These are the activations of a small neural network, seen along a few directions. Each row is one input.
In each table, some parts of the input vary, and every possible input appears once, in random order.
Descriptions start from the smaller parts, as in this example, which fits no table here: values(3) and (point or line(9) or (line(4) and ring(5))).
Shared parts are said once, and a part with two or three values counts as separate values.

Other details of the inputs vary at random and push rows far along two fixed directions, the same in every table; ignore that.

Rows:
x1: [ 0.83 -0.28 -1.16 -1.54  1.25 -0.61  0.22  0.01 -0.60  1.59 -1.07]
x2: [-1.75 -0.27 -2.32 -0.22 -3.98  0.22  2.39 -4.04 -0.88  3.05 -3.35]
x3: [ 0.66 -0.10 -0.95 -1.73  6.77  0.37 -1.30  0.92 -0.91  1.49  2.30]
x4: [ 1.23  1.40  2.09  1.12 -3.39 -0.81 -0.83  3.95  1.47 -5.41  1.33]
x5: [ 0.10  1.09 -0.18 -0.45 -3.98  1.45 -2.31  1.90  0.27 -5.22  0.96]
x6: [-1.02 -0.40 -0.20  1.29  5.19  0.54  0.36 -0.12  0.44  2.64  1.78]
x7: [ 0.67 -0.69 -1.93 -1.21 -3.00 -1.82  2.52 -2.31 -0.68  3.87 -4.64]
x8: [-1.18 -1.21 -0.82 -1.21 -3.76 -0.55  2.47 -4.31 -0.20  3.18 -3.38]
x9: [-1.02  0.69  0.91  1.23  8.27  0.66 -1.68  0.97 -0.50  1.20  3.73]
x10: [-2.07 -0.06 -1.77 -0.59  3.58  1.78 -0.26 -1.86 -1.20  2.09  1.70]
x11: [-0.74 -0.04  0.21  1.17  8.04  1.20 -1.09  1.12  0.44  1.38  4.14]
x12: [-0.91 -0.16 -0.26  1.36 -3.31 -2.11  4.19 -2.38  0.21  3.75 -3.26]
x13: [-0.50  0.43  0.54  1.10  1.70 -0.87  1.52  0.08  0.25  1.27  0.99]
x14: [ 1.17  1.40  2.19  0.99 -3.34 -0.62 -0.75  3.95  1.51 -5.49  1.18]
x15: [-1.07 -1.14 -0.92 -1.14 -3.81 -0.67  2.42 -4.38 -0.21  3.22 -3.24]
x16: [ 1.14  1.63  2.33  1.42 -3.28 -0.31 -2.39  3.85  1.18 -5.54  0.27]
x17: [ 0.74  0.18  1.27 -1.40 -3.79  0.59 -2.21  1.55  0.95 -5.18  0.96]
x18: [-0.82 -0.12  0.20  1.21  8.02  1.16 -1.11  1.19  0.40  1.42  4.13]
x19: [-0.91 -0.32 -0.20  1.29  5.28  0.55  0.41 -0.25  0.43  2.49  1.75]
x20: [ 0.17  1.16 -0.17 -0.49 -3.96  1.48 -2.27  1.83  0.30 -5.24  0.96]
x21: [-0.75 -0.68 -0.78  1.64 -3.22 -1.11  3.33 -2.49  0.79  3.85 -3.93]
x22: [-1.12 -1.17 -0.89 -1.16 -3.74 -0.63  2.50 -4.40 -0.21  3.11 -3.33]
x23: [ 1.11  1.60  2.27  1.46 -3.34 -0.41 -2.43  3.90  1.18 -5.51  0.35]
x24: [ 2.37 -0.31  1.13 -0.67 -3.46  0.38 -2.08  2.61  0.05 -4.81  0.17]
x25: [-1.88  0.23 -1.25 -0.76  5.87  2.48 -1.55 -0.58 -1.13  0.70  3.64]
x26: [ 0.51 -1.15 -0.08 -0.80  6.44  1.21 -1.49  0.11 -1.43  1.21  3.11]
x27: [ 0.52 -1.09 -0.05 -0.86  6.47  1.28 -1.37  0.01 -1.39  1.06  3.00]
x28: [-0.57  0.63  0.64  1.52  1.90 -0.56 -0.07 -0.11 -0.11  1.38  0.08]
x29: [ 0.64 -1.61 -1.08 -0.34 -3.42 -0.94  2.48 -3.35 -1.13  3.62 -3.93]
x30: [ 0.65  0.15  1.28 -1.47 -3.79  0.65 -2.13  1.55  0.96 -5.15  0.86]
x31: [ 1.24  1.45  2.11  1.04 -3.31 -0.72 -0.73  3.86  1.49 -5.59  1.23]
x32: [ 0.61 -0.68 -1.83 -1.32 -2.94 -1.65  2.61 -2.33 -0.64  3.80 -4.75]
x33: [ 2.55  0.75  0.28 -1.56 -2.99 -0.46 -1.92  3.41  0.54 -4.66 -0.57]
x34: [-0.90  0.07 -0.22  1.86 -3.18 -1.91  2.62 -2.67 -0.20  3.96 -4.18]
x35: [ 0.31 -1.38 -0.40 -0.77  4.19  0.75 -0.08 -1.19 -1.43  2.43  0.99]
Each input here is: ring(5) and (values(3) or line(4)).
Question: The inputs of x21 and x19 match in every part but the ring(5) part. If x14 is changed in the same way as x21 into x19, which row does it become?
Answer: x31
Question: A walk changes only the line(4) part. It starts at x10 and steps to x30. List the rest of the walk in order.
Answer: x24, x1
Question: Which other rows does x23 become when the values(3) part takes its other values? List them by row number.
Answer: x6, x12
Question: Which other rows agree with x11 in the ring(5) part? List them by row number.
Answer: x3, x13, x15, x20, x28, x29
